A small network was trained on made-up records. Each row is its average activation on records with the value named, seen along a few directions.
Values that are neighbours, or in one group, have similar rows; names and order tell nothing.
(in the rows, 500 means zero)
Random noise pushes rows far along 15 fixed directions. That doesn't count. These rows show it; they differ only by the noise:
[360 616 432 406 540 360 578 732 545 516 213 454 372 668 526 299 610 534
 315 331 225 456 528 566 407 396]
[595 357 423 442 262 585 788 415 844 593 714 539 618 502 502 466 486 702
 453 483 546 303 738 359 786 773]
[421 548 257 550 593 572 383 256 539 483 403 537 589 390 623 326 590 473
 277 226 577 284 656 632 520 264]
[642 467 657 426 458 544 542 543 406 540 544 438 468 453 572 686 405 379
 575 770 600 581 466 408 403 559]
[405 539 587 610 729 645 432 397 593 448 561 381 618 701 678 767 708 496
 439 647 498 437 793 343 621 754]
[564 467 732 333 492 389 552 597 519 579 441 472 373 634 651 632 571 539
 509 458 572 288 523 490 542 559]
[409 571 696 351 316 497 560 421 448 336 260 466 536 462 703 501 473 467
 373 588 428 621 573 421 395 462]
[520 470 546 510 403 297 588 482 789 540 602 479 591 620 422 512 505 631
 601 507 595 561 515 534 651 525]
[396 533 534 325 511 442 493 692 704 601 662 395 420 733 584 514 593 562
 546 544 523 437 554 561 670 379]
[465 496 660 431 422 412 596 405 487 341 327 479 432 605 713 533 592 540
 511 338 491 469 546 555 525 443]
[726 517 491 606 686 426 830 493 308 574 411 634 598 492 617 589 429 288
 682 411 605 493 516 425 383 590]
[679 305 547 442 608 884 435 572 252 583 419 497 677 399 459 442 632 641
 606 532 768 539 325 711 648 509]
[589 447 519 432 466 448 540 378 546 527 483 492 344 655 666 502 293 264
 570 523 567 559 465 479 314 471]
[381 522 297 677 447 496 586 444 556 440 593 512 635 350 402 479 460 454
 257 412 405 560 700 451 411 456]
[307 685 500 264 276 626 666 608 326 438 650 582 577 361 646 482 436 450
 469 387 316 500 563 387 456 267]
[305 805 590 312 539 552 249 394 386 354 387 417 500 632 763 501 673 481
 652 493 380 560 395 572 491 159]
[800 482 371 501 778 646 608 625 517 679 357 463 402 640 484 452 599 534
 697 547 438 319 409 473 586 741]


Field BOF:
mafo: [310 703 448 455 705 406 334 472 654 480 490 472 481 406 532 504 268 274
 386 667 449 565 602 361 388 427]
pupof: [636 786 208 553 515 476 363 567 429 746 549 508 351 529 340 441 653 484
 511 609 140 220 392 328 335 550]
tav: [456 555 506 411 432 524 634 507 430 415 717 538 448 416 600 547 365 420
 590 419 466 428 520 445 577 372]
vuzef: [444 615 523 456 533 336 529 558 464 622 379 591 681 396 465 403 537 495
 429 612 548 530 529 430 508 467]
zan: [446 403 523 539 323 460 538 551 319 495 554 524 600 603 551 444 734 651
 540 464 578 633 454 743 612 372]
pupep: [559 416 425 545 401 622 610 604 391 525 698 449 364 475 409 560 559 561
 648 612 378 589 444 476 575 608]
dob: [579 402 481 541 328 307 568 504 337 586 612 444 434 541 632 577 675 460
 553 536 730 556 481 722 528 261]
lelu: [568 387 409 522 615 498 577 472 364 586 489 636 267 781 628 402 595 424
 647 120 491 325 403 606 428 484]
masu: [713 437 410 498 402 526 476 442 462 785 444 536 502 690 521 358 738 651
 716 567 627 454 351 660 553 595]
botab: [483 573 454 502 345 585 342 245 407 456 461 478 550 530 668 462 756 573
 410 586 468 349 546 544 455 475]
leko: [529 396 480 559 514 468 506 757 312 620 613 504 390 496 368 593 661 586
 337 328 519 242 523 639 478 477]
lagu: [483 822 505 459 472 312 305 280 616 377 484 472 411 531 695 605 584 480
 762 531 396 387 484 415 587 324]
korep: [276 646 416 381 353 673 279 602 323 526 979 480 548 471 380 517 609 586
 708 554 444 612 258 606 575 221]
gofiz: [466 552 493 393 421 531 662 564 506 560 673 628 579 537 647 438 443 475
 607 435 528 448 583 444 628 406]
givem: [289 756 556 505 488 324 663 494 763 375 704 440 601 525 632 684 537 471
 536 766 412 536 819 198 630 553]
faz: [310 540 535 327 331 352 479 407 717 627 471 509 614 472 789 410 612 491
 115 542 695 269 850 568 575 321]
far: [560 430 388 348 630 638 341 478 489 761 633 611 485 424 490 340 231 323
 432 505 723 273 410 505 434 440]
dek: [545 366 514 536 634 398 449 412 570 484 358 529 718 212 459 342 358 466
 414 488 952 583 514 734 659 299]
putu: [366 435 321 745 438 405 350 470 460 620 678 441 518 598 379 503 715 495
 336 439 579 527 563 715 356 412]
dinab: [499 395 340 597 502 523 545 619 552 544 541 506 560 361 272 349 511 602
 374 604 515 586 504 567 621 468]
The values of BOF form a network in which each value has 4 neighbours.
Which values are neighbours of dob? Give them in the order they are listed.
Answer: zan, pupep, lagu, dek
Which values are neighbours of leko? Give them in the order they are listed.
Answer: tav, botab, gofiz, faz
Which values are neighbours of lelu? Give them in the order they are listed.
Answer: pupof, vuzef, masu, givem
A value of BOF combines one of 5 hidden first parts with one of 4 second parts; all combinations occur once.
Changing only the second part turns vuzef into korep. pupep has the same second part as vuzef; what does that change turn pupep into?
Answer: mafo
Changing only the second part turns zan into leko. dob has the same second part as zan; what does that change turn dob into?
Answer: faz
Changing only the second part turns givem into lelu. putu has the same second part as givem; what does that change turn putu into?
Answer: masu
